136,113,128,113,126
99,147,103,102,133
129,109,99,142,131
-> 99

124,120,133,146,123,133
125,107,133,148,127,131
131,129,127,119,141,119
-> 119

121,122,134,123,122
145,145,113,139,139
104,104,154,106,108
-> 154

116,106,122,140
146,145,131,118
145,133,130,115
-> 133

143,128,133,126,116
125,154,124,122,131
130,131,115,120,133
-> 115

129,122,117,115,114,128
157,146,129,143,143,113
129,110,117,115,122,113
-> 115
---
[[127 128 126 129 128]
 [ 99 150 102 157 147]] -> 126

[117 103 158 115] -> 158

[[114 147 131 151]
 [119 123 106 113]
 [136 141 121 131]] -> 131

[[125 135 126 113 116 121 129]
 [103 121 154 115 122 141 119]
 [150 132 104 142 132 122 133]] -> 126

[107 146 116 142 139] -> 116

[135 117 131 141 140 106] -> 131
---
[[141 111 151 128 135]
 [118 141 109 125 122]
 [136 119 145 127 132]] gives 109

[[132 125 130 142]
 [141 125 118 119]
 [102 144 132 125]] gives 125

[[133 141 115 126 137]
 [134 138 111 125 133]
 [130 137 105 122 157]] gives 111

[[123 134 112 120 128]
 [154 137 131 131 131]
 [126 132 115 113 126]] gives 131

[[130 152 131 141]
 [141 153 152 141]
 [136 136 130 134]] gives 153

[[108 110 103 114 154 130 119]
 [138 139 128 127 139 114 119]
 [113 131 121 122 126 148 128]] gives 139

[[140 107 129 109]
 [133 144 120 151]
 [121 115 129 142]] gives 144

[[104 134 147 111 143 144 140]
 [151 134 112 124 101 111 128]
 [132 142 137 112 130 117 118]] gives 101
---
Input:
[[141 127 118 139 125 131]
 [123 129 126 126 107 121]
 [117 130 125 118 114 122]]
Output: 114

Input: [139 106 118 143 157]
Output: 143

Input:
[[131 116 135 120 126 126 146]
 [130 121 158 117 133 126 138]]
Output: 126

Input: [139 154 136 120 120]
Output: 120

Input:
[[129 146 131 122 142 116]
 [119 117 113 151 137 141]
 [150 115 155 109 118 112]]
Output: 118

Input: [156  99 134 122 123]
Output: 122
---
[[138 123 127 127 138]
 [113 133 125 139 116]
 [104 138 117 144 108]] result: 139

[149 119 139 118 147] result: 147

[[131 134 124 124]
 [149 126 100 118]
 [120 128 130 130]] result: 134

[117 138 158 133 135 120 141] result: 141

[[143 128 117 147 125]
 [142 132 112 152 126]
 [142 131 113 150 126]] result: 150

[[135 151 121 129 137]
 [139 104 137 126 117]
 [115 116 139 148 127]] result: 148

[122 115 149 147 125] result: 147

[[121 126 139 104]
 [134 144 109 129]] result: 139

[[110 132 117 132 102]
 [125 137 129 119 125]
 [147 121 130 128 134]] result: 137
---
[[132 124 123 124 125 125]
 [109 146 150 149 147 150]
 [133 122 123 124 125 123]
 [130 126 126 127 129 127]
 [108 147 151 150 145 149]
 [107 148 150 148 142 149]
 [133 123 124 125 126 124]]: 149

[[125 132 132 110 131 120 131]
 [135 126 125 141 125 137 125]
 [128 127 126 150 126 134 125]
 [153 125 126 125 126 136 126]
 [146 128 127 119 128 134 127]
 [147 125 125 126 124 138 125]]: 127

[[140 122 136 132 136 135 138 119 128 137]
 [125 150 131 125 126 137 135 118 123 133]
 [128 126 139 123 138 126 122 121 130 121]
 [124 121 119 139 130 130 132 116 122 121]
 [132 131 144 127 131 129 128 128 129 121]
 [121 129 131 132 128 157 122 128 136 129]
 [126 125 124 132 129 126 155 123 128 126]
 [114 115 130 124 129 120 131 136 138 121]
 [137 127 130 124 125 132 127 140 132 143]
 [140 133 123 130 127 121 138 130 125 134]]: 143

[[132 138 152 124 140 132 155 129 152 138]
 [129 122 106 139 120 130 102 132 106 122]
 [130 123 107 138 120 129 105 133 108 123]
 [130 123 108 139 120 130 104 133 108 123]
 [132 138 153 124 141 132 156 130 153 139]
 [132 139 155 123 142 133 158 129 155 138]]: 139

[[115 135 141 139 132 141 125 122 117]
 [147 120 124 137 114 133 124 136 125]
 [113 134 142 137 132 145 128 126 114]
 [115 140 133 141 133 139 131 127 115]
 [150 124 122 136 122 135 120 145 124]
 [148 126 128 135 119 133 120 144 121]]: 124

[[116 128 126 128 128 121 128 122 128 134 127 128 128 129 129 109]
 [124 139 127 130 126 125 127 137 128 135 127 128 128 130 128 130]
 [150 138 124 128 128 128 128 130 128 129 127 128 128 128 129 135]
 [138 123 129 128 127 124 128 123 128 128 128 128 128 128 128 133]
 [147 124 128 130 127 129 128 130 128 134 127 128 128 128 129 122]
 [136 127 124 129 126 122 128 127 128 126 125 128 128 127 127 135]
 [151 137 132 125 129 133 128 132 128 123 130 128 128 129 128 155]]: 135
